These are the activations of a small neural network, seen along a few directions. Each row is one input.
In each table, some parts of the input vary, and every possible input appears once, in random order.
Descriptions start from the smaller parts, as in this example, which fits no table here: one of 2 separate values, together with either a single point or one of 9 places around a ring or (one of 5 places around a ring, together with one of 6 places along a line).
Shared parts are said once, and a part with two or three values counts as separate values.
(in the rows, 128 means zero)

Table:
x1: [136 183 145 145 116 136  88 126  84 132 135 132 160]
x2: [138 188 125 136 113 140 105 126  80 100 141 137 156]
x3: [138 160  71 144 113 141 162 149 107  56 133 152 138]
x4: [ 94  70 153  88 157 119 106  76 138 124 152  87 145]
x5: [ 91  11 113 115 155 115 162  93 198 124 154 112  92]
x6: [148 121 158 130 116 114 136 157 163 198  91 134  89]
x7: [137 185  95 140 118 145 128 136  82  72 142 139 161]
x8: [148 141 160 129 117 125 114 149 136 178 105 134 115]
x9: [ 99  34 170  92 175 101 133 106 185 193 102  96  95]
x10: [139 143  64 151 114 142 177 159 127  70 126 161 118]
x11: [139 171 154 137 114 131  97 130 107 161 128 125 137]
Describe the family of inputs behind these rows. -> either one of 3 separate values or one of 8 places along a line

Table:
x12: [155 157 130 147 145 125 128 130  84  81 151 153 190]
x13: [109 120 153  83 188 154  98 114 103 162 102  99 139]
x14: [103 146 138 113 139 132 111  93  63 115 102 118 168]
x15: [126 174 121 121 167 139 150 127  60  91 143 134 178]
x16: [162  95  46 158 127 128 219 136 149  45 103 196  99]
x17: [136 146 125 173  86 135 121 186 174 216 160 109  94]
x18: [134  95  22 161  98 194 179 159 170  66 155 191  75]
x19: [165 197 139 150  52 110 110 128  92  75 160 130 150]
x20: [166 113 183 145 131 103 107 129 143 213  64 157  95]
x21: [153 209 130 163  82 100 117 111  84  74 127 127 157]
x22: [155  93 175 103 135 121  76 108 139 151 143 159 152]
x23: [ 91   9 145  98 135  84 145  75 203  97 186 100 117]
x24: [156 145 161 177 119  74 161 161 149 190 115 110 118]
x25: [172 105 194 132 103 117  99 140 157 213  92 168  92]
x26: [168 141 155 152  84  75 140 175 178 194 129 121 120]
x27: [ 49  44 113  67 188 108 156  81 187 105 137  47 103]
x28: [149 125 151 126  97 128  83  92  98 110 149 143 177]
x29: [ 57  13 113 118 128 143 115  89 211 111 202  79  99]
x30: [124 226 119 144 106 100 118 130  68  75 113 112 149]
x31: [121  98 152 126 127 183  59 108 141 177 169 138 130]
x32: [169 152 132 127 119 139 123 128  94  87 187 156 182]
x33: [115 236 106 122 108 132 113 144  81  78 106  85 146]
x34: [130 185 100 107 186 162 132 143  60  91 153 105 168]
x35: [114 134 123 138  91 187  63 106 109 131 167 133 158]
x36: [122 117  41 128 139 136 237 147 132  54  90 174  84]
x37: [127 176 129 127 144 105 161 176 149 207  93  66 105]
x38: [135 158 104 146 117 183  90 155 107 105 210 153 161]
x39: [ 78  14 141 111 156  77 155  63 190 100 154  82 122]
x40: [110 161 119  92 155 153  98 107  74 119 106  96 161]
x41: [137 207  99 172  56 162  74 133 105  94 181 120 129]
x42: [135  95 180 122 157 110  95 106 119 152 117 152 156]
x43: [121 122  31 115 147 167 233 168 135  55  92 147  77]
x44: [111 114 163  97 179 122 104 106 105 161  95 132 143]
x45: [161  84  53 135  93 132 207 173 161  45 127 205  97]
x46: [131 135 156 135 121 123 103  84  90 108 118 141 181]
x47: [128 135 177 111 149 107 119 147 139 218  41 154  86]
x48: [128 165 141 150 139  69 161 176 138 199  94  98 112]
x49: [ 54  32 129  85 179  87 175  58 165 109 145  59 105]
x50: [129 137 164  99 153 144 116 154 137 222  40 115  79]
x51: [130 109 169 142  93 169  70 171 176 225 103 158  72]
Describe the family of inputs behind these rows. -> one of 5 places along a line, together with either one of 2 separate values or one of 6 places along a line
The inputs of x24 and x17 match in every part but the place on the line of 5. If x46 is changed in the same way as x24 into x17, which row does it become? -> x35
Change only the choice among 2 separate values in x16. List by row number the other rows that result. -> x39
Change only the place on the line of 6 in x32. List by row number the other rows that result. -> x19, x22, x25, x26, x28
